These are the activations of a small neural network, seen along a few directions. Each row is one input.
Each table varies a few parts of the input and shows all the possible inputs, shuffled.
A made-up example of a description, with smaller parts first: one of 4 places along a line, together with either a single point or one of 9 places along a line or (one of 3 separate values, together with one of 8 places around a ring).
Shared parts are said once, and a part with two or three values counts as separate values.

Other details of the inputs vary at random and push rows far along two fixed directions, the same in every table; ignore that.

Table:
r1: [ -8  -1   1  -4 -15   3 -10 -11  13  -2 -19   7  25]
r2: [  5  -3  -7   8   4   9 -10  -3  -1 -10   7   9 -38]
r3: [ 14   9   7   2  12 -20  26  15 -13  18  17 -15   2]
r4: [  4   3 -15  -4   3  10  -8  -3   3 -16  -7   2   8]
r5: [  2  -8  -6  11  11  14 -12   0  -8 -15  11  15 -42]
r6: [ 12  11   8   4  13 -19  26  16 -10  21  17 -14   2]
r7: [  1   5 -11  -6   4   3  -2  -2   6 -11 -15  -1  13]
r8: [  5  -1   9  -1   8 -17  18   9 -11  18  32 -17   2]
r9: [ -4   0   4  -4  -6   4  -8  -9  10  -2 -12   4   9]
r10: [13  5 -3 -1  0 -1  9  3 -5  3 -2 -5  9]
r11: [ -9  -4   0   0  -8   5 -11   1   5  -1 -12   6   2]
r12: [ -7 -11   1 -12 -13   9  -7 -16   6  -2 -18  -4  31]
r13: [ -3  -2  13   3   1 -24  23  16  -8  19  23 -17   7]
r14: [10 10  4  1  3 -3  9  5  1  5 -5 -1  8]
r15: [-11  -2   1  -5 -15   1 -10 -13   9   1 -21   1  32]
r16: [ -2  -2  -2  11   2   7 -11   8   5  -5   3  17 -38]
r17: [ -6  -6  -2  -1  -9   4 -11   1   2  -3 -11   6   2]
r18: [  1  -9  -6  11  10  13  -8  -1  -4 -14   7  14 -45]
r19: [ -9  -9   4  -7  -5   4  -4 -10   2  -5 -16   0  22]
r20: [  1  -7  -8  10  -1  10 -11   7  -2  -7   7  13 -38]
r21: [ -8  -2   1   4  -9   3 -10  -2   4  -5 -12   4   2]
r22: [ -2  -1  15   0  13 -19  21   8  -6  23  24 -15  -1]
r23: [ 10  12   6  -6   7 -16  24  11 -14  20  27 -19  11]
r24: [ -5  -6  -5  -5 -17   6 -14 -12   3  -5 -12   3  28]
r25: [  4  11   5  -3  18 -20  30  16   3  17  21 -17  10]
r26: [ -5  -9  -2  -6 -14   7 -11  -1   1  -1  -7   1  21]
r27: [ 18   6 -13  13  10  12 -11   4 -11 -15   5  15 -39]
r28: [-4  1  7 -4 -1 -7  3 -3  2  8  0 -8 12]
r29: [ 10  12   4  -5   7 -15  27  11 -11  19  25 -18   0]
r30: [ -4  -7  -3   2 -13   7  -7  -3   2  -8  -7   3   3]
r31: [  1  13  -3  -7  -4   6  -6  -7   2  -4 -17   1   9]
r32: [ -7  -7  -2  -3 -18   9 -13  -7   2  -8 -13   1  28]
r33: [  2   1  12  -1   9 -22  21   9  -7  20  25 -17  -1]
r34: [ -3  -4  -1  13  13  10 -10   0  -3 -12   3  15 -45]
r35: [ -8  -5   7  -8  -6   5  -5 -11  11   0 -15   2  21]
r36: [  4  -4 -11  14   2   7 -11  -1  -2 -11   9  15 -45]
r37: [  0   0   9   3   5 -25  21  10  -8  21  26 -13   0]
r38: [-2 -8  5 -6 -1 -1  2 -4 -4  6  8 -8 16]
r39: [ -6  -8   3  -6  -3   4  -7 -10   3  -3 -11   1   9]
r40: [ -9  -2   6  -1 -15   2  -6  -3  11  -2 -16   3  22]
r41: [-12  -7   8  -9  -8   8  -4 -12  11  -3 -22   2  32]
r42: [  3  10  -5  -8  -4   4  -6  -7  -1  -6 -16   1  10]
r43: [  9  16  -6   8  10  10  -8   2   0 -11   1  16 -46]
r44: [ 10   4 -19   9  15  11  -5   4   1 -19   5  10 -42]
r45: [ -2   8  -9  -4   4   5  -4  -3   9 -10 -17   0  12]
Description of these inputs: one of 5 places along a line, together with either one of 3 separate values or one of 6 places along a line.
Changing only the place on the line of 5 turns r33 into r9. The same change can be made to r42. Which row results?
> r43
Change only the place on the line of 5 in r26. List by row number the other rows that result.
> r11, r16, r17, r20
Which other rows agree with r34 in the place on the line of 5? List them by row number.
> r6, r11, r15, r21, r22, r28, r31, r45
Which other rows agree with r8 in the place on the line of 5? List them by row number.
> r4, r5, r23, r24, r26, r27, r32, r38
Change only the choice among 3 separate values in r25. List by row number the other rows that result.
> r14, r43

Table:
r46: [ -7  -2   9  -2  -1 -10  12  -4   2  15  15  -5   0]
r47: [  8  13 -15   8   5  17 -11   6   7 -19 -18  17 -26]
r48: [ -5  -8   0   3  -4   9 -11  -3  11  -5 -12   9  10]
r49: [ -5  -4  -2  11   6  -1   1   1   7  -4  14   6 -36]
r50: [ -1 -10  -6   7  -6  16 -23  -5  -6 -12  -9  14 -30]
r51: [ -1  -8   5  13   5  -2   1   7 -13  -3  15   4 -23]
r52: [ -3  -7  13   1  -4 -11  10   3 -14  15  17 -15  12]
r53: [ -8 -10   2 -11 -24   0  -6  -9  13  -1 -16  -6  46]
r54: [  1  -5   1   9  -2  18 -22  -9   2 -10  -7  19 -29]
r55: [ -1 -11  -2   3  -8   4 -10  -2   7  -6  -8   7   5]
r56: [  4  16  -7  -7  -9  11  -6  -2   5  -6 -17   6   7]
r57: [-19  -2   7 -20 -12   1  -8 -16  10   3 -20  -6  43]
r58: [ -6  -6   9   1   6 -13  20   3   5  15  11 -10  11]
r59: [ 20   8 -13   3  23   8   6   3 -12 -13   9   3 -27]
r60: [  4  -5   0   8  -3  -1  -7   2  -4   0  18  10 -34]
r61: [ 4 14 -5 -6 -4  1  8  8  8  0 -9 -6 14]
r62: [-14  -8   1  -9 -24   6 -15 -14   1  -4 -14  -1  39]
r63: [ 14  10  -7  -6  18 -14  29  12  -7   9  29 -22   6]
r64: [-12  -7   3 -11 -18   4  -6  -8  16   3 -16  -3  47]
r65: [-20  -5   2 -15  -9   3 -10 -12  16  -6 -22  -5  36]
r66: [  0  -4   7   8   6  -1   4  -5  -2   6  12   2 -30]
r67: [-10  -4   8  -2  14 -12  10   6   4   9   9  -9   3]
r68: [  8  18  -4   2   5 -17  12   9   1   6   6 -10   6]
r69: [ 12   6 -16  -6  12   8   4  -2  -1 -11  -5  -4  13]
r70: [  5  14  -2 -10 -12   1  -9 -15   3  -2 -32  -4  38]
r71: [ -6  -7   6   0   1 -23  24  20  -7  24  31 -21   8]
r72: [ -8 -11  -4   6  -7   6 -12  -1  -1 -10  -6   4   7]
r73: [ 10  14 -17  12   8   7 -17  -1   4 -19 -18  17 -25]
r74: [  6  18 -10  -3  -6   0 -11 -10   2  -6 -17   6   9]
r75: [ 14  10 -23  -3   8  21 -15 -11  -3 -23  -4  12 -24]
r76: [  6  -8   6  10   3  -3   3   7  -6   1  12   7 -25]
r77: [-12  -6   9  -7   3   2  -4  -9   5  -4 -17   2  13]
r78: [ 12  14  -9   4   1  19 -14  -1   0 -15 -18  14 -29]
r79: [ 11  12  -9   5   4  18 -10   4   1 -18 -20  18 -27]
r80: [ 17   9  -3 -11  13  -5  20   0 -12   9  13 -20  15]
r81: [ 13  18   9   2  15 -29  31  15 -11  21  16 -17  10]
r82: [ -7  -3   4  -6 -12   6 -11  -9   6   4  -5   6  15]
r83: [ -6  -5   7   6   2 -20  19  16  -9  14  34 -17   3]
r84: [ -4  -1   8   5  14   0  -5  -2  -4  -1   9   4 -37]
r85: [-13 -10  -2 -14 -25   6 -14 -10   3   2 -19   0  36]
r86: [  7  -6   4  11   0   1  -5   1  -7   0  13   7 -35]
r87: [ -2 -10  -7  13   6   0  -3  12  -6  -2  11   8 -32]
r88: [  1  -4  21   2  10 -19  28  14  -7  27  26 -12   9]
r89: [ -5 -12   0   0  -8   7  -9   0  -4  -5 -13   7   3]
r90: [ -2  -5  20   1  10 -22  33   8  -5  25  23 -16   6]
What do these inputs look like to the network?
> one of 5 places around a ring, together with either one of 3 separate values or one of 6 places along a line
Changing only the place on the ring of 5 turns r53 into r86. The same change can be made to r71. Which row results?
> r50
Start at r90 and move only the place on the ring of 5, one step at a time. The first step leads to r66. Which rows follow, in order?
> r46, r49, r58
Which other rows agree with r72 in the place on the ring of 5? List them by row number.
> r47, r48, r55, r58, r67, r69, r73, r87
Which other rows agree with r82 in the place on the ring of 5? List them by row number.
> r46, r56, r57, r60, r62, r74, r75, r85
Change only the choice among 3 separate values in r59. List by row number the other rows that result.
> r79, r81

Table:
r91: [  2  -4 -12  -8   5   5   1   2  -1  -7  -9  -2  17]
r92: [ 15   0 -13  18  24   6  10  11 -10 -13  23   7 -53]
r93: [ -2   8  -4  18  20 -10  -2  14   3  -3  18  12 -60]
r94: [ -2   8   1  -6   8   1  -2 -15   0   1 -16  -6  11]
r95: [ -4  -2 -19  -7  -4  16 -21 -13   2 -30 -31   7  20]
r96: [ -1   4   5   7  12 -18  13  17   7  13  18  -1 -22]
r97: [  3   5  -5 -12 -15 -11   4  -3  -6   4   4 -12  33]
r98: [ 11   6  -7   3   1  -8  15  11 -13  15  29  -5 -11]
r99: [ -9   5  -9   7  -3  15 -22  -5  17 -21 -22  24 -26]
r100: [-13 -18  13  -8  -8  -3   1  -7   3  10   7  -9  31]
r101: [ 4  7 10 11 -4 -6  0  9 -5  8  4  3 -3]
r102: [-10 -23  -1   2 -13  14 -23 -18   7 -17 -16   7  -3]
r103: [-13 -18  12  -7  -3 -11  16  -1  -4  23  18 -12  27]
r104: [ -2   2  15  -8 -18  -6   5   7  -2  17 -13 -10  41]
r105: [ 8  3 -2  2 15 -5 12  9 -5 -2 16 -9  4]
r106: [ -9   5  -7   6   1  18 -18   0  12 -17 -17  20 -36]
r107: [ 10   6   8   0  18 -12  24  -1  -1  12  14  -9 -12]
r108: [  9   4   1  -6 -11 -15  21   4  -6  14  18 -17  27]
r109: [ -3   4  -3 -17  -1  21 -16 -20   7 -20 -36  12   5]
r110: [  0   6  12   4  -8 -21  13  10 -11  19   5 -10  18]
r111: [  6   2 -13  -5 -15  16 -16  -3  -2 -10  -9   1   0]
r112: [ -6   3  -5  11  -4  14 -15  -7  19 -13 -23  14 -13]
r113: [  1   7  11 -15  12 -14  23  -3   0  20   4 -14  25]
r114: [ 12   3   7  18   3 -13  10  19  -9   6  19   5 -40]
r115: [  4  -1  -2  -7   8   3   9   6  -4  -1   3 -13  19]
r116: [-14 -16  14  -3  -2 -19  10  -1  -6  19  19 -20  24]
r117: [  3   6  -1  -9   3  16 -18 -21  13 -17 -24  13   7]
r118: [-19 -21   1  -8 -16  25 -23 -18   6 -15 -22  10  14]
r119: [  5  -1   4   3 -13  -3  -8   3   1   8 -13   5  13]
r120: [ 15  10 -12  16   8   4  -3  12 -13  -4  32   9 -54]
Changing only one part turns r107 into r113. The same change can be made to r92. Which row results?
> r91
What do these inputs look like to the network?
> one of 5 separate values, together with either a single point or one of 5 places around a ring
Start at r109 and move only the place on the ring of 5, one step at a time. The first step leads to r106. Which rows follow, in order?
> r104, r111, r115
